A small network was shown many inputs. Here are its activations along a few directions, one row for each input.
Each table varies a few parts of the input and shows all the possible inputs, shuffled.
A made-up example of a description, with smaller parts first: one of 4 places along a line, together with either a single point or one of 11 places along a line or (one of 3 separate values, together with one of 5 places around a ring).
Shared parts are said once, and a part with two or three values counts as separate values.

Other details of the inputs vary at random and push rows far along two fixed directions, the same in every table; ignore that.
To show where, the next rows are all for the same input, with only those details redrawn:
-.18,.15,.20,.08,.07,.19,.19,.13,.18,.13,.28,-.21,-.10
.21,.28,.22,.09,.16,-.28,-.05,-.31,.20,.18,-.14,.08,.13
-.19,.15,.20,.08,.07,.19,.19,.13,.18,.13,.28,-.21,-.10
.31,-.38,.11,.32,.08,.45,.13,.26,-.38,-.18,-.14,-.27,-.01

Table:
R1: .58,-.32,-.38,-.13,.03,.04,-.06,-.39,-.44,-.48,-.51,.32,.10
R2: .05,.16,-.14,-.04,-.01,-.32,-.32,-.09,.13,.20,-.10,.51,.17
R3: -.50,.09,-.07,.05,.03,.12,.25,.23,.09,.11,.02,.09,-.19
R4: .76,-.34,-.31,-.10,-.10,-.04,-.26,-.41,-.42,-.46,-.31,.06,.14
R5: -.44,.03,-.25,-.45,-.05,.12,.32,-.06,.07,-.10,.14,-.13,-.21
R6: -.02,.17,-.20,.00,.02,-.26,-.15,-.12,.14,.20,-.22,.62,.16
R7: -.04,.21,.00,.02,.09,-.41,-.16,-.18,.09,.16,-.28,.27,.05
R8: -.32,.04,.10,.02,-.20,-.05,-.05,.28,.11,.08,.33,-.23,-.11
R9: -.35,.07,-.01,.08,-.10,.03,.06,.23,.11,.13,.25,-.17,-.16
R10: .00,-.41,-.20,.20,.01,.36,-.07,.42,-.60,-.22,-.13,-.01,.03
R11: .15,.13,.17,.11,.06,-.35,-.04,-.28,.31,.19,-.24,.11,.06
R12: -.41,.01,.09,.05,.09,.21,.38,.17,.27,.13,-.04,.07,-.21
R13: .27,-.57,.17,.28,-.13,.30,.03,.34,-.27,-.21,-.16,-.29,-.04
R14: -.16,.10,.31,.02,-.03,.11,.08,.18,.17,.08,.36,-.27,-.05
R15: .23,-.53,-.28,-.17,-.17,.30,.07,.06,-.48,-.40,-.08,-.44,-.09
R16: -.19,.15,.20,.08,.07,.19,.19,.13,.18,.13,.28,-.21,-.10
R17: .19,.12,-.03,-.02,-.20,-.43,-.46,-.06,.16,.17,.07,.31,.24
R18: -.40,.13,-.10,.04,-.09,.06,-.04,.25,.00,.11,.38,-.10,-.03
R19: .39,-.51,-.21,-.17,-.29,.36,-.12,.10,-.44,-.55,.19,-.29,-.05
R20: .66,-.34,-.31,-.18,.00,-.01,-.23,-.37,-.46,-.48,-.40,.20,.12
R21: .06,.22,.03,-.01,-.10,-.50,-.41,-.14,.01,.10,.01,.14,.26
R22: -.35,.17,.13,.04,.20,.28,.37,.14,.17,.11,.06,.05,-.13
R23: .16,.10,-.05,-.46,-.20,-.51,-.22,-.45,.10,-.09,.00,-.15,.11
R24: -.29,.15,.19,.00,.17,.23,.21,.17,.15,.12,.19,-.08,-.13
R25: .14,-.54,.05,.25,.07,.42,.17,.33,-.30,-.17,-.33,-.10,-.12
R26: -.15,.28,-.15,.02,.13,-.34,-.10,-.20,.00,.13,-.28,.47,.17
R27: .03,.15,-.17,-.48,.01,-.41,-.08,-.47,.07,-.05,-.17,.05,.04
R28: -.25,.02,-.16,.03,-.19,.13,-.11,.32,.14,.17,.43,.07,-.05
Changing only one part turns R22 into R24. The same change can be made to R5. Which row results?
> R27
Describe the family of inputs behind these rows.
> one of 4 places along a line, together with either one of 2 separate values or one of 5 places along a line
Which other rows does R9 become when the place on the line of 5 takes its other values? List them by row number.
> R11, R16, R18, R28
A walk changes only the place on the line of 5. It starts at R22 and steps to R12. List the rest of the walk in order.
> R3, R26, R6
A walk changes only the place on the line of 4. It starts at R1 and steps to R20. List the rest of the walk in order.
> R4, R19

Table:
R29: -.54,.41,.16,-.15,.03,-.04,.18,.07,.47,.29,.45,.04,-.15
R30: -.10,-.19,-.04,-.07,-.12,.12,-.04,.21,-.15,-.13,.12,-.10,-.03
R31: .09,-.15,.11,.04,-.07,.19,.08,.09,-.03,-.10,.14,-.31,-.08
R32: .10,.28,.10,-.03,.12,-.40,-.14,-.32,.20,.22,-.22,.23,.18
R33: .63,-.33,-.01,.28,.09,-.08,-.14,-.14,-.37,-.14,-.63,.21,.18
R34: -.02,-.12,-.14,-.05,-.04,.22,.04,.13,-.14,-.14,.16,-.08,-.04
R35: -.09,-.22,-.07,-.04,-.15,.10,-.04,.21,-.12,-.11,.11,-.11,-.06
R36: -.05,-.14,.02,.09,-.02,.22,.13,.23,-.03,-.01,.00,-.08,-.07
R37: .12,.26,-.07,-.13,-.05,-.41,-.25,-.33,.19,.13,-.03,.23,.12
R38: -.08,-.06,.04,.16,.01,.19,.07,.23,-.16,-.04,.04,-.11,-.04
R39: .07,.22,-.05,-.20,.06,-.40,-.09,-.41,.17,.05,-.21,.18,.03
R40: -.10,-.14,-.09,-.13,.01,.22,.12,.09,-.14,-.16,.03,-.13,-.13
R41: -.07,-.14,-.01,.15,.02,.18,.07,.21,-.10,.01,.03,-.14,-.06
R42: .15,.29,.12,.04,.15,-.37,-.15,-.34,.21,.13,-.22,.34,.16
R43: -.06,-.13,.02,.16,.02,.25,.09,.20,-.03,-.05,.04,-.02,-.09
R44: -.02,-.15,-.17,-.03,-.08,.19,.04,.13,-.11,-.12,.15,-.09,-.07
R45: .10,.27,.09,.02,.14,-.40,-.14,-.29,.15,.19,-.19,.19,.16
R46: -.03,-.12,-.11,-.05,-.09,.21,-.04,.16,-.15,-.09,.18,-.07,-.04
R47: -.09,-.08,.01,.18,-.03,.17,.08,.22,-.12,-.02,.04,-.13,-.07
R48: -.04,-.12,.05,.06,.02,.24,.12,.24,-.08,-.02,.00,-.07,-.04
R49: .60,-.33,-.04,.27,.08,-.09,-.18,-.14,-.38,-.11,-.64,.13,.23
R50: -.57,.58,.26,-.31,-.02,-.13,.16,-.08,.66,.30,.70,-.22,-.16
R51: -.08,-.16,-.14,-.06,-.09,.20,.13,.07,-.11,-.14,.07,-.11,-.08
R52: .07,.27,-.04,-.19,.04,-.38,-.08,-.43,.16,.04,-.14,.21,.14
Describe the family of inputs behind these rows.
> one of 2 separate values, together with either a single point or one of 5 places along a line or one of 6 places along a line
Changing only the choice among 2 separate values turns R44 into R34. The same change can be made to R37. Which row results?
> R46
Which other rows does R33 become when the place on the line of 6 takes its other values? List them by row number.
> R36, R41, R43, R47, R49
